Each row below holds a small network's activations on one input, seen along a few directions.
Each table varies a few parts of the input and shows all the possible inputs, shuffled.
Descriptions start from the smaller parts, as in this example, which fits no table here: one of 2 separate values, together with either a single point or one of 11 places around a ring or (one of 4 places along a line, together with one of 5 places around a ring).
Shared parts are said once, and a part with two or three values counts as separate values.

A family of inputs:
x1: [ 48   8  -3   9   0  -2 -42 -49   7 -38 -26 -17  33 -10  -3   4   7]
x2: [-45 -43 -19  28   1 -19  18 -47  -9  22   8   8  26   7 -22 -23 -19]
x3: [  1  18   3  14 -18 -15  15  45  -1  25  -8  28 -41   7  15  10  26]
x4: [ 16  -7  25  -8 -38  -3 -21   7  13  -7  24  73  -7  19  34  -3 -29]
x5: [ 16  10  -3  -7  12 -24   0  55  -8  14  -9   2 -32  -5  19  38  51]
x6: [ -77   73   27 -101   59   44   57  -28  -21   28    6   36    4   41
   16  -14  -16]
x7: [ 10  18  -1   5  -5 -22   5  47  -4  21 -12  13 -33  -1  16  28  38]
x8: [-14 -27  -6  15  -6  43  12  13   9  11  27 -30  13 -25 -17 -14 -38]
x9: [ -7 -31 -12   2 -19 -16 -18 -62 -19 -11   2   2  52   9   1 -41  -7]
x10: [ 23   7  15  -8 -44   4  -6  38   3  41  16  30 -30  18  18 -24   9]
x11: [-49 -26 -10  33  14  25  25   8   6   7  20 -25  -8 -17 -20   4 -29]
x12: [-25 -14  10  28  22  17  23  16  10 -24   0 -34 -17 -25 -37  13 -17]
x13: [  7 -18   8   3   0  39  13  20  11 -23   8 -36   0 -30 -36  -4 -29]
x14: [-11   0   0  15  25   9   4  -1  29 -53 -16 -41 -22 -18 -27  22  -1]
x15: [-42 -24 -15  22   0 -37  -8 -63 -23 -10  -8   8  34  11  -3 -19  -2]
x16: [ -42   77   38 -120   44   62   44  -22  -14   35   13   30   28   31
   22  -33  -23]
x17: [ 44  12   3 -17 -23   0  -5  50   1  20  -1   6 -16  -4  19   7  33]
x18: [-18  -1  26  14 -16 -24 -10   3  11  -9  16  76 -24  24  32  14 -17]
x19: [  9   6 -16  20  17 -18 -26 -55   0 -46 -31 -11   9   1  -9  22  13]
x20: [-12   9   5   9 -29 -16   5  34  -4  38   7  39 -52  23  12  -2  11]
x21: [-16  -4 -10  17   6 -35 -11 -75 -10 -33  -7  -3  26  15  -7   4  12]
x22: [ 51   9   2 -25  -7  -5 -13  61  -4  18  -2  -3 -12 -13  24  20  42]
x23: [  9  26 -12  24  39 -15 -20 -21  15 -53 -22 -25 -10 -22 -20  29   2]
x24: [ 24   6  -8  -9  21 -28   7  52 -16  16 -14 -24 -38   3  28  37  43]
x25: [ 60   9  -1 -25   1 -12  -9  60 -12  25 -11 -27 -16 -10  33  22  31]
x26: [ 21   1  -1  -8   2  29  -9   5  30 -47 -11 -42  -3 -27 -25   8 -15]
x27: [-52 -41 -13  40  10   6  15  -9  -5  25  15 -10  17  15 -23 -22 -25]
x28: [ -9 -44 -14  11 -19  -1   6 -43  -6  25  14   3  47  -1 -18 -40 -28]
x29: [ 37  17   8  -5 -38   4   3  50   3  28  -2  23 -21  -1  19  -7  17]
x30: [ 40  21 -15  -1  16   6 -30 -17  16 -52 -12 -27   8 -26 -19  13  -8]
x31: [ 20  -6  -5  -1 -14 -17 -24 -70  -6 -29   0  -8  46   8  -4 -14   4]
x32: [-16 -37  -6  25 -11  22   0  -1  -2  33  18 -14  39   1 -18 -36 -38]
Changing only one part turns x7 into x17. The same change can be made to x21. Which row results? -> x31
What do these inputs look like to the network? -> one of 2 separate values, together with either a single point or one of 6 places along a line or one of 9 places around a ring

A family of inputs:
x33: [ 11  23  18 -30   9   7  32  93  -2  22  -3 -10 -67   0  26  38  36]
x34: [-26 -73 -11  65 -66 -14   8  50  -7  68  37  36 -14   7   0 -30 -25]
x35: [ -4 -61 -11  54 -77 -44 -17  11 -17  56  24  71   2  30  25 -30  -4]
x36: [-31 -44 -20  44  38   5  -5 -46  13 -49  -3 -49  37 -30 -50   3 -38]
x37: [-72  -8  -9  20  22  23  23 -74  -1 -14   4 -28  29  -2 -52 -34 -51]
x38: [-37  12  21 -43   9  22  17 -78  -9   0  14  34  53  26   8 -31 -23]
x39: [-24  52  16 -46  29  36  36  66  -3  59  13  20 -28  10  20   3  10]
x40: [ 47  19   6   8  -6  -1  -3  84  23 -12  -1 -18 -65 -30   1  38  21]
x41: [ -2  63  16 -59  17   5   9  27 -13  47   1  54 -13  33  44   3  32]
x42: [-15  36  18 -83   6  16   8 -18 -18  26   8  46  16  41  30 -32  -8]
x43: [ -47    2   -7    5    9   -5   -2 -113   -6  -25  -13    8   44   22
  -26  -30  -30]
x44: [ 46 -18 -21  52  -4 -34 -54 -48   3 -51 -17 -43  26 -18  -6  16   5]
x45: [ 57 -22 -21  40 -12  -5 -11  49  17 -25 -21 -63 -20 -48 -30  26  31]
x46: [-34  24  20 -72  18  44  41  18  -9  40  19  10  -1  16   7 -31 -32]
x47: [ 25 -31 -20  63   7   5 -31  -6  17 -40  -9 -73  13 -39 -29  16 -15]
x48: [ 33  35  18 -43  -3 -23   5  54 -12  10 -15  25 -53  23  50  39  58]
x49: [ 75  -8 -24  30 -24 -39 -39  10   3 -38 -29 -29  -6 -28  -6  25  53]
x50: [-12 -32 -20  30  24 -26 -33 -85   4 -60 -16 -14  52 -10 -24   4 -17]
x51: [-59   0  23 -31  21  53  45 -39   0  12  26   0  39   3 -15 -32 -45]
x52: [ 71  30   7  -3 -18 -23 -31  47  16 -25 -18  22 -47  -4  28  38  43]
What do these inputs look like to the network? -> one of 2 separate values, together with either a single point or one of 9 places around a ring
Changing only the choice among 2 separate values turns x41 into x39. The same change can be made to x44. Which row results? -> x47

A family of inputs:
x53: [ 72  12 -20  10  -1 -42 -43  -1  -5 -32 -33 -20   6 -13  20  36  55]
x54: [  6 -59 -19  76 -42  -4  -9 -10  11 -12  15 -24  17 -25 -38 -19 -26]
x55: [ 17   2 -11   9  24  12 -19 -54  23 -72 -10 -57  20 -30 -43   9 -14]
x56: [ 25 -17 -14  41  13   6 -10  53  13 -10 -13 -72 -26 -45 -22  30  12]
x57: [ 50  51  11  -9  -2 -31 -21  22   6 -11 -23  26 -41   8  29  40  47]
x58: [-56 -64  -9  44  -5   2   3 -27   2  22  29  15  40  -8 -25 -27 -55]
x59: [ -8 -12  23 -29 -17  25  31  79  -5  73  29  44 -19  14  27 -11  -6]
x60: [-61 -16   4  -6 -23  17  45  -2 -17  67  34  39  10  22  -5 -44 -27]
x61: [ 24  59  31 -60  10   1   3   3 -16  23  -4  46 -10  39  46  10  23]
x62: [-26  43  14 -42  13 -11  12 -74 -16  20  -5  43  24  38  16 -20   0]
x63: [-17  10 -11  -3  19  -8 -27 -91  -9 -33  -4  19  57  15   5 -18 -12]
x64: [ 39  -3  -4   6 -39 -40 -19  55  -4  12  -9  46 -50  15  34  14  41]
x65: [ 36 -47 -20  66 -33 -27  -9  58  -1  13   5 -28 -21 -28  -4  20  24]
x66: [ 28 -53 -22  52 -45 -38 -37 -47   2 -33  -7   5  21  -1 -13 -19  -7]
x67: [  6  19   5   4   8  35  15  89  20   9  -7 -25 -63 -21  -6  24  16]
x68: [-69 -21  -2  23  33  41  10 -37   7  -9  17 -33  31 -15 -40 -24 -59]
x69: [  5  15  25 -46 -37 -15   5  33 -17  45  17  64 -20  37  59  -7  12]
x70: [ 39   3  -6  36  -7 -29 -38 -75  12 -54 -19 -13  27  -6 -16   5   0]
x71: [ 21 -16  -3  26 -28  -4   5 102  11  43   7  19 -49  -9   8  20  18]
x72: [ 46   9 -12   2  32 -14 -12  16   3 -53 -31 -62  -8 -33 -10  47  37]
x73: [-38  -7   0 -28 -23 -23  10 -41 -27  47  13  65  16  42  18 -43 -12]
x74: [-71  16  10 -30  24  55  47  -6  -7  42  13 -11  10  12 -23 -36 -35]
x75: [-49   6   3 -16  55  16   5 -76  -3 -54   0 -24  52  -8 -26  -9 -36]
x76: [ 32  52   4 -34  29  15  -1  48  19 -29 -17 -19 -45  -8   1  41  37]
x77: [-49  42  12 -71  45  35  39 -50  -3  -3   0  -3  27  20 -12 -23  -9]
x78: [  7 -31 -20  45   9  22   2 -10  22 -33  -4 -69  14 -39 -50  -5 -39]
x79: [ -1  51  31 -88  41  36  31  27  -7  -4  -2   6 -11   8  23  10  12]
x80: [-18  33  27 -48  21  63  34  71  -2  45  17  -5 -30   9  10  -6 -13]
x81: [-40 -44 -10  29 -28 -28 -13 -75  -8 -11   9  34  35  21  10 -24 -25]
x82: [ 51 -34 -17  43 -45 -66 -36  17  -5  -9 -16  -6 -15  -9  27  29  39]
What do these inputs look like to the network? -> one of 5 places around a ring, together with one of 6 places around a ring
Changing only the place on the ring of 5 turns x56 into x65. The same change can be made to x67. Which row results? -> x71
Change only the place on the ring of 5 in x55. List by row number the other rows that result. -> x54, x66, x70, x78
Start at x53 and move only the place on the ring of 6, one step at a time. The first step leads to x70. Which rows follow, in order? -> x63, x62, x61, x57
Start at x79 and move only the place on the ring of 5, one step at a time. The first step leads to x61. Which rows follow, in order? -> x69, x59, x80
